Each row below holds a small network's activations on one input, seen along a few directions.
In each table, some parts of the input vary, and every possible input appears once, in random order.
A made-up example of a description, with smaller parts first: one of 4 places along a line, together with either a single point or one of 9 places along a line or (one of 3 separate values, together with one of 5 places around a ring).
Shared parts are said once, and a part with two or three values counts as separate values.
(in the rows, 128 means zero)

Other details of the inputs vary at random and push rows far along two fixed directions, the same in every table; ignore that.

A family of inputs:
x1: [ 73 111 108 126 134 121 141  34  89  93 111  71]
x2: [140 155 181  78 109 146 136 230 182 177 146 179]
x3: [ 45 188 145  38 116 207 218 117 131 171 194 115]
x4: [ 66  98  92 128 130 129 127  41  94  93 120  80]
x5: [171 120 143 173 170 103 120 158 151 120  91 143]
x6: [170  86 145 184 114  78  84 138 128  77  63 167]
x7: [181  85 140 167 124  62  63 148 124  92  80 135]
x8: [ 73  88  88 144 123 123 125  41 101 105 124  69]
x9: [ 53 171 117  37  91 217 172 128 134 194 197  94]
x10: [107 135 111 101 119 148 150  42  88 134 153  64]
x11: [184 132 116 142 156 100  96 162 123 121  83 147]
x12: [ 76 137 111  92 120 148 143  58  88 116 132  71]
x13: [174 123 126 189 161  96 110 159 151 127 120 149]
x14: [ 76  89  90 155 128 120 141  39  98  96 138  78]
x15: [171 113 157 168 133  72 108 162 135 107 129 172]
x16: [165 109 157 169 114  99 118 160 138  91  94 186]
x17: [127 167 142  92 148 172 151 233 179 170 142 190]
x18: [203 100 102 186 153  81  74 138 131 117  83 121]
x19: [ 68 186 145  33 103 215 185 112 131 192 189  82]
x20: [ 93 105  97 135 116 129 122  34  97 114 133  45]
x21: [ 89 120 136 100  65 146 136  61  88 103 141 104]
x22: [172 162 165  70 101 142 128 226 160 183 158 179]
x23: [167 112 128 181 160 102 114 163 162 125 101 140]
x24: [ 45 186 128  49 112 207 201 119 125 172 222 131]
x25: [144 165 150 101 138 168 139 226 198 196 135 155]
x26: [182  96 145 209 122  63  96 130 113  65  91 186]
x27: [172 169 165  78  83 163 134 220 153 170 144 201]
x28: [ 77 104  86 120 121 132 114  44  82  94 122  71]
x29: [168  95 103 211 163  75  88 145 131  99 100 153]
x30: [148 173 165  93 148 169 145 222 188 191 126 159]
x31: [176 119  99 144 151 108  83 167 126 120  92 154]
x32: [ 82 123 109 145 140 111 154  27  75  85 144  89]
x33: [161 164 121  89 127 168 124 230 167 196 147 169]
x34: [ 89  86 135 140 105  92 143  37  91  79 146  89]
x35: [188 108 131 213 179  68  97 129 127  95  87 142]
Each input here is: one of 5 places along a line, together with either one of 2 separate values or one of 5 places around a ring.
- Changing only the place on the line of 5 turns x14 into x29. The same change can be made to x5. Which row results? => x35
- List by row number the other rows that have the place on the line of 5 in common with x31. => x10, x11, x18, x22, x27, x33
- Start at x32 and move only the place on the line of 5, one step at a time. The first step leads to x3. Which rows follow, in order? => x1, x12, x11

A family of inputs:
x36: [130 129 124 123 125 133 125 111 123 136 132 106]
x37: [ 99 134 104 144 174 143 146 117 140 135 123 106]
x38: [122 127 140 130 128 123 137 112 125 124 137 119]
x39: [115 132 116 113 125 134 126 117 114 124 127 123]
x40: [121 120 120 121 117 134 122 115 126 131 125 110]
x41: [208 108 151 184 158  77  76 229 174 117  65 194]
x42: [151 176 160  98 128 163 151 222 173 180 160 186]
x43: [116 123 139 130 121 122 136 114 128 122 136 121]
x44: [116 122 117 121 123 131 126 119 124 128 135 120]
x45: [122 130 120 113 120 138 121 114 118 126 118 112]
x46: [115 124 130 129 114 131 139 114 124 122 143 133]
x47: [112 121 138 123 119 127 134 115 124 116 125 126]
x48: [120 122 121 117 117 137 121 117 122 127 120 113]
x49: [127 132 118 121 133 128 131 114 117 133 138 115]
x50: [123 130 118 123 131 129 129 114 119 132 142 116]
x51: [114 124 116 117 123 134 125 121 119 125 130 123]
x52: [113 128 138 120 122 127 135 114 119 116 122 128]
x53: [191  70 107 216 155  51  56 117 118  77  52 121]
x54: [151 173 167  92 133 156 151 221 174 179 147 175]
x55: [116 134 130 122 119 134 139 115 116 118 133 138]
x56: [134 131 122 121 127 132 128 113 121 137 129 105]
x57: [127 136 131 128 125 130 145 113 120 128 146 129]
x58: [119 124 117 128 127 126 126 117 120 130 138 117]
x59: [115 123 128 128 116 131 136 113 119 115 134 135]
x60: [120 126 130 137 119 126 137 113 122 123 144 130]
- What do these inputs look like to the network? => either a single point or (one of 4 places along a line, together with one of 6 places along a line)
- Start at x48 and move only the place on the line of 4, one step at a time. The first step leads to x51. Which rows follow, in order? => x59, x47
- Which other rows does x41 become when the place on the line of 4 takes its other values? List them by row number. => x40, x44, x46
